Look-ups in named tables: a row name and a column name give one cell, copied from the table.

Geno:
cols = Libo, Fovize, Kam, Sab, Sal, Rig, Gom, Bime, Bote, Fevodag
Zunazer: [190, 23, 198, 171, 93, 92, 105, 175, 80, 182]
Nefek: [89, 166, 93, 91, 134, 147, 117, 157, 132, 140]
Rutodu: [188, 15, 197, 172, 108, 95, 103, 171, 83, 184]
Kiluvu: [189, 28, 208, 175, 104, 89, 105, 179, 79, 179]
Dofi: [188, 20, 208, 178, 106, 87, 105, 180, 76, 178]
Piloba: [123, 119, 130, 117, 127, 131, 102, 173, 126, 175]
Tuvil: [190, 18, 200, 171, 100, 92, 107, 178, 81, 182]
Giluna: [185, 50, 178, 161, 123, 105, 99, 167, 93, 192]
Bivez: [99, 148, 109, 92, 139, 140, 103, 174, 135, 155]
Vositos: [94, 203, 66, 105, 143, 139, 171, 17, 179, 19]
Rolet: [92, 153, 105, 91, 132, 146, 116, 162, 133, 143]

What is the Rig of Dofi in Geno?
87
What is the Sab of Bivez in Geno?
92
What is the Gom of Rutodu in Geno?
103
What is the Gom of Vositos in Geno?
171
What is the Sab of Giluna in Geno?
161
What is the Fovize of Tuvil in Geno?
18
What is the Bote of Zunazer in Geno?
80
What is the Fevodag of Tuvil in Geno?
182
What is the Sab of Kiluvu in Geno?
175
What is the Sal of Giluna in Geno?
123
What is the Kam of Piloba in Geno?
130
What is the Sal of Dofi in Geno?
106
What is the Fevodag of Dofi in Geno?
178
What is the Sab of Rolet in Geno?
91
What is the Sal of Vositos in Geno?
143
What is the Fovize of Bivez in Geno?
148

Bunot:
	Luvir	Sesena	Kazen	Pud	Noz	Buso	Kun	Larevov
Bizor	-1.4	4.4	-4.7	-2.6	7.7	2.9	6.3	-5.3
Tamedas	-2.1	8.0	-3.0	-1.7	-5.2	4.1	-1.1	-0.1
Fipu	8.1	4.1	6.4	5.2	-0.1	-1.3	5.2	-5.3
Lif	-3.5	-1.4	-1.7	-5.3	0.5	1.6	9.4	1.1
Rur	-0.9	-5.2	7.7	4.1	-3.0	8.3	-2.8	-0.9
Nifa	9.3	1.5	1.3	6.5	5.9	-1.9	-1.0	-2.8
Vilo	1.9	-1.3	4.2	4.9	0.3	7.5	5.4	-3.6
Latepal	3.7	-0.4	4.1	2.9	1.2	2.9	2.0	6.5
Pelal	-1.0	1.8	2.1	-3.0	6.8	1.5	8.5	2.3
Rif	2.0	6.3	3.6	4.7	2.4	-0.9	3.4	4.2
Viturut	0.8	5.6	9.5	8.3	-5.2	4.2	-4.3	3.1
Von	4.4	-1.7	6.4	5.2	9.0	-2.7	-1.8	9.1
Sos	4.7	-2.6	-4.0	-4.1	3.2	4.3	9.3	-1.9
Sosid	7.3	-4.3	-4.1	6.3	2.8	0.5	8.1	1.6

Larevov of Bizor is -5.3
Larevov of Fipu is -5.3
Kazen of Rif is 3.6
Sesena of Von is -1.7
Sesena of Bizor is 4.4
Kun of Von is -1.8
Pud of Lif is -5.3
Row with the largest Luvir: Nifa

Vanoge =
,Keme,Dep,Dol,Fevaz,Vudo,Faba
Bik,-104,87,-946,-43,-252,-351
Bimige,231,-142,-401,778,146,75
Nozalir,22,-317,28,236,131,89
Gitaso,-190,58,-857,9,-235,-411
Nagudes,-159,-17,745,-193,117,326
Katep,18,-281,42,188,131,87
Vev,63,-266,-30,278,151,112

Nozalir, Faba: 89
Bik, Fevaz: -43
Vev, Dep: -266
Vev, Vudo: 151
Vev, Fevaz: 278
Gitaso, Faba: -411
Nozalir, Keme: 22

Table Nute
         Mimilel   Geve  Mozakez
Fom        -0.25   7.83    -4.79
Tus        -2.37   8.11    -3.24
Lesulif    -1.73  -9.02     4.15
Mupesap    -0.72   2.79    -1.97
Lefa       -2.03   2.42    -4.66
Fek         0.96  -1.08    -0.66
Todefe     -3.09   4.75    -4.51
Tameb      -4.99   0.32     0.64
Ziv        -0.68  -6.76    -1.15
Visi       -0.61   5.06    -1.35
Pavesos    -5.52   5.50    -1.40
Tevar      -0.52   1.18    -0.35

Lefa, Geve -> 2.42
Tus, Geve -> 8.11
Fom, Mimilel -> -0.25
Tevar, Mimilel -> -0.52
Fom, Geve -> 7.83
Todefe, Mozakez -> -4.51
Lesulif, Geve -> -9.02
Tameb, Geve -> 0.32
Pavesos, Mozakez -> -1.40

Vogab
|  | Zap | Ruk | Lekiz | Tez | Piloki | Gubeva | Nasaf | Piler | Toluvi | Gaz |
|---|---|---|---|---|---|---|---|---|---|---|
| Koba | 110 | 156 | 150 | 166 | 206 | 176 | 133 | 145 | 166 | 145 |
| Debezi | 220 | 157 | 152 | 139 | 145 | 57 | 169 | 157 | 141 | 121 |
| Dor | 214 | 156 | 131 | 161 | 171 | 126 | 156 | 160 | 138 | 101 |
| Sedot | 146 | 142 | 122 | 131 | 138 | 205 | 162 | 144 | 151 | 181 |
| Lutinen | 116 | 156 | 142 | 168 | 212 | 183 | 134 | 145 | 164 | 141 |
| Rukil | 189 | 155 | 120 | 167 | 196 | 170 | 147 | 157 | 144 | 105 |

What is the Lekiz of Debezi in Vogab?
152
What is the Toluvi of Koba in Vogab?
166
What is the Nasaf of Sedot in Vogab?
162
What is the Zap of Koba in Vogab?
110
What is the Ruk of Debezi in Vogab?
157
What is the Gubeva of Debezi in Vogab?
57
Which row has the largest Zap? Debezi

Table Suf
cols = Karumis, Tisamu, Bunifu, Nosor
Vopateg: [7912, 8920, 4216, 5478]
Dos: [6838, 6914, 4557, 4906]
Tenek: [6842, 7462, 4825, 5590]
Suk: [4724, 3980, 6441, 5784]
Romule: [4217, 3267, 7319, 6463]
Zur: [8216, 9525, 4015, 5485]
Fug: [5242, 4587, 6003, 5474]
Sokupap: [1532, 6009, 6311, 9517]
Fut: [8607, 8407, 3556, 3982]

Zur, Bunifu: 4015
Fut, Karumis: 8607
Zur, Tisamu: 9525
Suk, Tisamu: 3980
Zur, Karumis: 8216
Sokupap, Tisamu: 6009
Dos, Nosor: 4906
Romule, Tisamu: 3267
Dos, Karumis: 6838
Tenek, Bunifu: 4825
Tenek, Tisamu: 7462
Dos, Tisamu: 6914
Zur, Nosor: 5485
Romule, Karumis: 4217
Dos, Bunifu: 4557

Gim
cols = Loro, Fut, Motaf
Babud: [2417, 1433, 3786]
Sudoz: [3463, 2577, 5129]
Kofad: [4096, 3503, 5255]
Saligit: [5573, 5176, 2106]
Nal: [2786, 9951, 5091]
Zuf: [579, 627, 7180]
Vadolup: [4095, 4973, 2852]
Fuzoz: [3547, 5239, 2423]
Nuf: [4087, 4731, 3503]

Motaf of Nuf: 3503
Loro of Babud: 2417
Fut of Babud: 1433
Loro of Fuzoz: 3547
Motaf of Sudoz: 5129
Motaf of Zuf: 7180
Fut of Vadolup: 4973
Motaf of Vadolup: 2852
Loro of Nuf: 4087
Loro of Vadolup: 4095
Which row has the largest Loro? Saligit

Dofaba
fields: Mebobi, Rizor
Fim: [48.32, 20.07]
Fetoma: [49.52, 52.68]
Suda: [54.57, 45.31]
Bibine: [49.04, 43.89]
Mem: [56.02, 49.23]
Rapu: [52.67, 48.60]
Mibafo: [44.74, 46.47]
Rugofev: [50.48, 55.59]
Kad: [82.87, 59.14]
Sasupu: [60.23, 48.66]
Rul: [48.41, 49.71]
Velin: [28.15, 83.83]
Lagabob: [59.22, 56.31]
Gem: [25.44, 89.61]

Lagabob, Mebobi: 59.22
Rapu, Mebobi: 52.67
Fim, Rizor: 20.07
Fetoma, Mebobi: 49.52
Bibine, Rizor: 43.89
Kad, Mebobi: 82.87
Velin, Mebobi: 28.15
Fim, Mebobi: 48.32
Lagabob, Rizor: 56.31
Rugofev, Mebobi: 50.48
Sasupu, Mebobi: 60.23

Table Piv
cols = Dibamo, Kiz, Linitus, Zaro
Nusisot: [40, 71, 172, 29]
Mikevob: [141, 157, 143, 64]
Nosam: [202, 206, 127, 191]
Rediba: [93, 31, 154, 55]
Desutu: [171, 139, 214, 183]
Dil: [154, 23, 111, 105]
Votovin: [91, 32, 156, 52]
Zupon: [188, 171, 161, 199]
Guz: [180, 201, 99, 180]
Zon: [163, 173, 166, 87]
Bibim: [114, 182, 170, 60]
Vivut: [160, 132, 206, 186]

Nosam, Zaro => 191
Nusisot, Kiz => 71
Nusisot, Zaro => 29
Nosam, Kiz => 206
Bibim, Zaro => 60
Guz, Dibamo => 180
Guz, Linitus => 99
Nusisot, Linitus => 172

Table Kidukas
,Vob,Lisu,Bot,Darun,Zep,Lum,Vurad,Posu,Karorap,Kigipu
Rav,-7937,-214,5079,1496,5093,531,-623,3986,-2722,-1266
Sufitez,-1285,-1341,-3152,-3709,-1215,1201,1470,3986,5284,-1266
Ter,2041,3165,-3152,3231,-5421,531,424,-3451,5284,-3690
Vone,-1285,-1341,5079,-5444,5093,531,1470,3986,-1120,1159

Posu of Vone: 3986
Vob of Rav: -7937
Karorap of Ter: 5284
Kigipu of Sufitez: -1266
Kigipu of Rav: -1266
Karorap of Sufitez: 5284
Vurad of Rav: -623
Bot of Vone: 5079
Lisu of Rav: -214

Table San
|  | Zasek | Desa | Zoleba | Mefibu | Kagukez | Naf | Tiv | Daluki |
|---|---|---|---|---|---|---|---|---|
| Sos | 238 | 141 | 173 | 169 | 202 | 63 | 87 | 129 |
| Vis | 115 | 161 | 156 | 192 | 157 | 141 | 195 | 163 |
| Lasim | 161 | 187 | 209 | 194 | 191 | 175 | 176 | 135 |
| Gebeke | 187 | 243 | 140 | 174 | 135 | 129 | 173 | 146 |
| Mufaki | 155 | 89 | 176 | 119 | 141 | 206 | 182 | 96 |
| Lem | 144 | 115 | 133 | 141 | 125 | 188 | 109 | 156 |
| Rufibo | 106 | 127 | 220 | 193 | 135 | 142 | 159 | 180 |
| Sug | 198 | 149 | 80 | 210 | 201 | 148 | 128 | 108 |
| Tuka | 198 | 136 | 151 | 120 | 159 | 102 | 230 | 161 |
| Siduv | 153 | 176 | 167 | 110 | 159 | 122 | 177 | 199 |
| Fusif | 192 | 119 | 180 | 194 | 182 | 139 | 202 | 178 |
| Lovapu | 93 | 183 | 130 | 148 | 218 | 152 | 214 | 155 |
| Ponu | 178 | 209 | 221 | 104 | 172 | 137 | 145 | 172 |

What is the Naf of Tuka in San? 102
What is the Mefibu of Lovapu in San? 148
What is the Zoleba of Siduv in San? 167
What is the Naf of Lasim in San? 175
What is the Daluki of Lasim in San? 135
What is the Zasek of Fusif in San? 192
What is the Zoleba of Lovapu in San? 130
What is the Mefibu of Fusif in San? 194

